A small network was shown many inputs. Here are its activations along a few directions, one row for each input.
In each table, some parts of the input vary, and every possible input appears once, in random order.
A made-up example of a description, with smaller parts first: line(4) and (point or line(9) or (values(3) and ring(5))).
Shared parts are said once, and a part with two or three values counts as separate values.
(in the rows, 128 means zero)

A family of inputs:
row 1: [120 127 136 119 151 125 124 143 127 129 129 123 114 145 141]
row 2: [ 79 139 114 125 130  97 137 125 130 146 151 140 148 107 127]
row 3: [ 78 135 111 125 129 106 137 127 128 146 152 136 152 107 134]
row 4: [177 110 122 109 137 137 139 116 118 145 130 119 121 188  98]
row 5: [ 91 137 138 127 134 107 135 134 137 138 140 134 130 128 126]
row 6: [120 129 142 120 149 125 123 140 133 127 134 121 117 147 137]
row 7: [ 78 140 120 128 127  96 139 122 132 152 146 139 151 109 125]
row 8: [151 119 129 109 140 136 135 132 125 130 136 121 123 168 126]
row 9: [124 131 144 120 149 113 126 141 136 125 136 125 113 146 132]
row 10: [151 135 134 181  74 163 101 117 137  80  84 129 137  33 148]
row 11: [ 75 135 107 124 132 109 135 128 121 150 145 137 149 106 136]
row 12: [178 110 116 106 139 138 136 119 116 140 135 121 118 186 101]
row 13: [ 88 134 131 124 137 120 130 137 132 135 142 131 131 127 134]
row 14: [ 90 138 134 123 137 111 130 134 134 136 141 135 126 127 127]
row 15: [153 139 136 182  74 154 101 114 138  80  82 133 132  33 142]
row 16: [152 124 138 111 138 125 137 127 129 136 130 124 121 170 117]
row 17: [151 133 128 181  77 163 102 120 131  81  79 131 133  31 152]
row 18: [174 106 108 106 142 150 134 122 107 143 129 119 119 185 110]
row 19: [173 108 114 106 139 150 133 119 113 142 133 117 122 187 106]
row 20: [154 138 141 185  71 151 106 114 142  83  81 133 136  34 141]
row 21: [125 130 148 124 146 109 131 140 139 128 134 124 117 147 131]
row 22: [153 123 132 108 140 126 135 130 127 130 135 125 117 168 119]
row 23: [149 120 124 107 143 138 133 133 118 134 128 123 119 167 128]
row 24: [ 88 132 125 123 139 120 131 140 126 136 138 133 128 125 138]
Q: Changing only one part turns row 7 into row 11. The same change can be made to row 4. Which row results?
A: row 18
Q: What do these inputs look like to the network?
A: line(4) and (point or line(5))
Q: Which other rows does row 16 become when the line(4) part takes its other values? List them by row number.
A: row 8, row 22, row 23

A family of inputs:
row 25: [ 97 119  88  99 147 118 145 125 106 166 158 134 142 155 118]
row 26: [117 140 131 177  90 140 104 120 135  98  97 139 127  40 134]
row 27: [161 124 154 121 148 149 112 142 129 110 110 113  97 160 139]
row 28: [ 77 135 132 104 167 106 132 151 126 146 151 130 117 157 141]
row 29: [123 139 159 119 141 109 130 134 145 126 134 127 116 152 124]
row 30: [ 97 134 147 116 156 103 132 143 139 139 147 125 121 154 131]
row 31: [117 137 129 167  84 155 113 128 137  89 105 131 150  41 163]
row 32: [143 127 156 123 143 127 127 143 138 117 121 122 105 155 133]
row 33: [124 144 129 172  87 125 113 115 137 104  97 137 145  35 144]
row 34: [118 119 103 112 134 114 146 117 119 159 155 129 147 152 109]
row 35: [164 112 111 121 122 138 140 118 118 136 129 127 131 153 110]
row 36: [182 110 110 119 127 160 125 118 110 129 118 118 124 159 117]
row 37: [144 125 115 115 119 119 144 109 125 146 142 132 143 150 101]
Q: What do these inputs look like to the network?
A: values(3) or (values(2) and line(5))
Q: Which other rows does row 37 become when the values(2) part takes its other values? List them by row number.
A: row 29

A family of inputs:
row 38: [131 120 156 126 146 124 136 147 141 125 129 120 113 162 133]
row 39: [119 126 130  96 152 133 138 141 121 140 141 125 121 177 135]
row 40: [119 133 162 143 122 128 125 141 143 111 104 130 108 113 140]
row 41: [121 135 123 139 111 118 135 122 128 128 116 139 136  99 131]
row 42: [107 131 112 142 114 133 124 132 125 115 127 135 142  81 150]
row 43: [113 117  92 100 148 129 135 119 106 161 151 127 134 161 110]
row 44: [118 122 145 106 158 135 135 155 126 131 136 125 102 184 135]
row 45: [136 123 116 119 142 109 135 124 124 144 142 124 135 143 122]
row 46: [113 132 111 143 103 126 134 112 122 141 120 139 147  97 117]
row 47: [142 137 125 129 121 107 128 113 134 128 137 134 132 122 108]
row 48: [107 134 148 148 133 139 105 148 136  99 116 122 111  91 156]
row 49: [125 114 108 122 126 122 145 116 120 156 145 126 149 144 111]
row 50: [138 132 166 135 125 122 130 136 153 110 124 129 109 140 120]
row 51: [242 102 105 142 103 190 104 108 105  98  88 112 115 129 117]
row 52: [132 125 142 117 139 121 139 134 135 134 134 121 132 156 133]
row 53: [123 123 104  97 155 121 134 132 111 149 148 128 123 164 123]
row 54: [130 128 116 133 105 119 138 105 129 140 140 135 147 123  97]
row 55: [ 98 128  99 147 107 142 123 122 121 129 131 136 153  80 137]
row 56: [123 144 144 136 124 121 117 125 134 121 110 130 125 104 138]
row 57: [108 140 133 140 126 136 107 136 131 108 121 125 131  86 157]
row 58: [141 142 149 127 126 115 121 119 144 120 130 127 125 131 118]
Q: What do these inputs look like to the network?
A: point or (line(4) and line(5))
Q: Which other rows does row 43 become when the line(5) part takes its other values? List them by row number.
A: row 46, row 49, row 54, row 55

A family of inputs:
row 59: [ 73 144 168  95 168  71 147 123 145 181 165 138  98 219  59]
row 60: [106 133 151  69 172  67 175 149 155 156 197 123 152 215 139]
row 61: [141  91  62  95 161 192 119 135  69 153 131 115 116 179 132]
row 62: [ 46 143  99 168 104 159  97 142 112 105 101 144 137   8 179]
row 63: [ 79 138 122 176  49 142 139 119 160  96 142 144 193  21 150]
row 64: [183 133 154 145 157 147  85 159 116  80  63 106  86  94 200]
row 65: [209 147 179 167 115 106 100 109 149  98  65 125  89  99 108]
row 66: [ 73 129 129  72 230  83 129 172 110 169 158 114  99 203 167]
row 67: [192 123 184 155  86 157 130 141 172  59 114 115 129 112 151]
row 68: [166 108  87 117 115 150 137  87  97 170 132 136 120 188  42]
row 69: [198  91  75  89 118 146 168 111 106 147 162 118 172 182 121]
row 70: [ 71 158 126 189  62 117 109  89 143 122 106 157 142  14  88]
Q: What do these inputs look like to the network?
A: values(3) and line(4)
Q: Changing only the values(3) part turns row 62 into row 70. The same change can be made to row 66. Which row results?
A: row 59
Q: Which other rows does row 67 become when the line(4) part takes its other values? List them by row number.
A: row 60, row 63, row 69
